A small network was shown many inputs. Here are its activations along a few directions, one row for each input.
In each table, some parts of the input vary, and every possible input appears once, in random order.
Descriptions start from the smaller parts, as in this example, which fits no table here: one of 3 separate values, together with either a single point or one of 11 places around a ring or (one of 5 places around a ring, together with one of 6 places along a line).
Shared parts are said once, and a part with two or three values counts as separate values.

Other details of the inputs shift rows strongly along three fixed directions, in all tables alike. That doesn't count.

A family of inputs:
x1: [  3   1 -20  13  18  19  16   4  12 -17  -4]
x2: [-13   7  -6 -16   3  -1   4  -1  -1  32   8]
x3: [-14  -7   4  -8  -5  -6   1  11  -3   9  15]
x4: [ 20  20  10 -21  -2  -8 -15 -28  -3  32  -7]
x5: [ 40  -6  31   7  -8 -20 -19  -8   5 -25  20]
x6: [  7 -11 -17  24  10  21   6  20  11 -45   2]
x7: [-22 -22   3  -9 -11   4  -2  17   3 -11  12]
x8: [-10  13   3 -15   0  -7  12 -13  -7  44   0]
x9: [-14  12  -1 -18  -4  -8 -12 -10  -7  23 -16]
x10: [ -9   3 -15  24  12  10  24   7   3 -16 -14]
x11: [  1  -3  13 -10 -11  -4   0 -12 -10  21   3]
x12: [-18  -5  -8 -23  -2   7  -1   4   4  17  10]
x13: [-28   0  -3 -17  -7 -13 -11   1   0  12 -13]
x14: [ 12 -22  23  20 -18  -8 -11  21 -12 -30  19]
x15: [ -5  -9   1 -14 -11   8 -10   5  -8   5   6]
x16: [ 35 -11  29  19  -8 -17  -5   4  -8 -12  33]
x17: [-10   2  -2 -20  -7   7   1  -8  -8  28  -8]
x18: [ 11  15 -19  20  19  16  15   1   0  -3 -12]
x19: [-31 -22  -7 -17  -8   8  -4  23   6 -11  14]
x20: [-36 -13  -6 -15  -5  -9 -18  22   9 -16   4]
x21: [ -1   5 -19  21  13  18  12  10  -1 -16 -13]
x22: [ 15 -10   8   1  -8   4  -9   6  -5  -8  14]
x23: [-26  -6  -9 -16  -6   4 -31  26   4 -17   1]
x24: [ 30  15   3  26  11   2  34 -29   0   5 -16]
x25: [  1  17  -5 -17   4   1   0 -10  -8  42   4]
x26: [ 41  -4  42  24 -16 -25   1 -14 -19   2  20]
x27: [-18   3 -27   8  12  18   3   4  12 -30 -33]
x28: [ 18  29 -13  13  27   0  10 -17  12   1 -19]
x29: [ 14  18  -8  17  14  -3  20 -30  10  -1 -35]
x30: [  7  -9  14  -2  -6 -17  -8  -6   8 -16   6]
Each input here is: one of 2 separate values, together with either one of 5 places around a ring or one of 10 places around a ring.
Changing only the choice among 2 separate values turns x25 into x6. The same change can be made to x18. Which row results? -> x22
Which other rows does x28 become when the choice among 2 separate values takes its other values? List them by row number. -> x5

A family of inputs:
x31: [-6 -4  0  0 -1 -5 -5  6  3 -6  4]
x32: [ 3  8 -4  0  5  4  2 -2  0  4 -5]
x33: [-6 -5  2 -2 -5 -1 -4  4 -1 -7  0]
x34: [ 1  4 -6  4  4  3  2 -2 -2  4 -6]
x35: [-2  3 -3  1  3  3  7 -5  1  3 -7]
x36: [ 3  6 -6  1  4  3  1 -2  1  4 -5]
x37: [-7 -5  2 -1 -1 -2 -1  7  2 -4  7]
x38: [-5 -7  0  0 -6 -1 -2  6 -2 -5  1]
x39: [-6 -6  0 -1 -1 -5 -2  7  2 -5  6]
x40: [-6 -3  2 -1 -1 -4 -4  7  2 -6  4]
x41: [ -9   2  15 -34 -18 -13 -10 -12 -13  49  11]
x42: [-5 -5  0  0 -6 -2 -6  6 -1 -6  0]
x43: [-7 -6  1  0 -1 -2  1  7  3 -4  8]
x44: [ 3  6 -7  0  6  2 -1 -4  4  2 -6]
x45: [-1 -6 -2 -4 -2  1 -6  6  2 -6  5]
x46: [ 21   1  16  13  -6 -10   2  -8  -6  -4   4]
x47: [-3 -3  0 -2 -3  3 -6  7 -1 -5  5]
x48: [-4 -4  2 -4 -2  0 -8  4  2 -8  1]
x49: [-6  6 -6  0  7  0  5 -1  3  2 -4]
x50: [-1  3 -5 -1  5  4  7 -6  4  3 -4]
x51: [-5 -7  1  0 -3  3 -2  8 -3 -3  5]
x52: [-6 -8  2 -1 -5  0  0  4  1 -5  3]
x53: [-1  5 -5  3  4  4  4 -3 -3  4 -4]
x54: [ 22   0  16   9  -3  -9   2 -10  -2  -3   7]
x55: [23 -2 13 13 -3 -8  3 -6 -7 -3  8]
x56: [-1  2 -5  1  3  1  6 -5  1  2 -8]
x57: [ 0  6 -2  3  2  1  3 -3  0  3 -8]
x58: [ 0  5 -3  3  5  4  3 -2 -2  4 -5]
x59: [ 3  5 -7  0  5  4  5 -2  0  5 -4]
x60: [-4 -7  0 -4 -3 -1 -5  4  2 -7  3]
x61: [ 24   1  15  10  -3 -12  -3 -11  -1  -5   4]
x62: [ 0  6 -4 -1  5  2  2 -7  2  1 -7]
x63: [-2 -5  0 -4 -1  3 -5  6  2 -5  6]
x64: [-1  4 -3  3  2  3  7 -3 -1  4 -6]
x65: [ -1   5  -1   1   3   1   3  -5   1   1 -10]
x66: [ 3  8 -4 -2  6  4  0 -4  3  3 -6]
x67: [  0   4  -4   2   3  -1   2  -5   2   1 -10]
x68: [-3 -6  0 -2 -3  4 -2  8  0 -3  8]
x69: [-2 -5  0 -2 -3  4 -3  8 -1 -4  6]
x70: [ 1  4 -7 -1  6  6  6 -3  4  5 -2]
x71: [ 2  7 -6 -1  6  4  1 -4  2  3 -4]
x72: [-5 -8  0  1 -3  4  0  7 -3 -3  7]
Describe the family of inputs behind these rows. -> one of 6 places along a line, together with either a single point or one of 6 places around a ring
Changing only the place on the line of 6 turns x58 into x34. The same change can be made to x66. Which row results? -> x44
Changing only the place on the line of 6 turns x43 into x37. The same change can be made to x41. Which row results? -> x64
Which other rows does x51 become when the place on the ring of 6 takes its other values? List them by row number. -> x35, x54, x63, x64, x69
Which other rows does x54 become when the place on the line of 6 takes its other values? List them by row number. -> x48, x50, x60, x61, x62

A family of inputs:
x73: [-13  -3   9  -6  -8   2  -2   9  -7  11  11]
x74: [ -6  -2   4 -16 -12  -5 -14   0   1   2   0]
x75: [-11  11 -14 -11   3   3  -2  -5   5  14 -21]
x76: [-13   8 -19  -8  11   3  10   0   1  18  -6]
x77: [17 -2  9  5 -7  1  1 -3 -3 -7 -1]
x78: [ -5  -3   1 -14  -5  -6 -14   6   5   7   9]
x79: [  9   9 -13  13  15  10  21  -9   2  10  -5]
x80: [ 8  5 16  8  0 -7  2 -4  2 -9  4]
x81: [  7   9  -7   9   9   9  18 -14   1   2 -19]
x82: [ -9 -11   6 -13  -8  -1  -1   0  -4   7   8]
x83: [  9  -5   6  12  -2 -12   7  -3  -5  -4   5]
x84: [ -5  -9   4 -16  -4   1  -3   4  -1   9  13]
x85: [ 10  -3  10   9  -4 -11  -3  -7   0  -8  -6]
x86: [ -6  -1   0 -12  -5  -3 -17   7  -9   6   6]
x87: [14  1  5 10 -7 -8  0  0 -6 -5 -1]
x88: [  9  13 -11   9  18   0  13 -13   9   5 -12]
x89: [ 16   5   7   4   2  -3 -11  -7   0 -11   2]
x90: [ -5  -4   1 -10  -6   6 -15   5 -10   9   8]
x91: [-12   8 -17  -6   1  14   6  -2  -2  18 -14]
x92: [17  3  6  3  1 -5 -1 -4  7 -8  9]
x93: [17 -2  4 10 -2  2  4  2 -2  0 14]
x94: [ 13  14 -10   7  16  15   8 -11   0   1 -14]
x95: [-17   3 -16  -4   6  10  13  -5  -1  19  -8]
x96: [ -8  -5   3 -16  -4  -6  -8   1   4   5  11]
x97: [-14   0   8  -7  -6  -7  -4  10  -7   8   8]
x98: [-40 -14 -16   6   5  13  -8  36  14 -42  -6]
x99: [-16   5 -15  -4   3  11   9  -6  -3  18 -15]
x100: [-11  -2  13 -13  -7   2  -2   7  -5   8   8]
x101: [ -9 -10 -19  22  12  15 -11  25  13 -55 -10]
x102: [17  1  3  9  0 -6  2  3 -1 -2 11]
x103: [  9  -3   9   6  -1 -10   3 -10   3  -9   3]
x104: [ 10  -2  10   6  -5  -9  -1 -10   1 -11  -3]
x105: [19 -2  7  4  0  3  4  0  2 -4 11]
x106: [-11  -7   3  -8 -11  -9  -6   4  -8   6   1]
x107: [  9  -4   9   9   0 -13   0  -7   2  -7   0]
Describe the family of inputs behind these rows. -> one of 5 places around a ring, together with either a single point or one of 6 places around a ring
Changing only the place on the ring of 5 turns x80 into x73. The same change can be made to x103. Which row results? -> x95
Start at x93 and move only the place on the ring of 5, one step at a time. The first step leads to x105. Which rows follow, in order? -> x92, x78, x102
Which other rows agree with x102 in the place on the ring of 5? List them by row number. -> x76, x83, x86, x87, x97, x106
Which other rows does x76 become when the place on the ring of 5 takes its other values? List them by row number. -> x79, x84, x88, x96
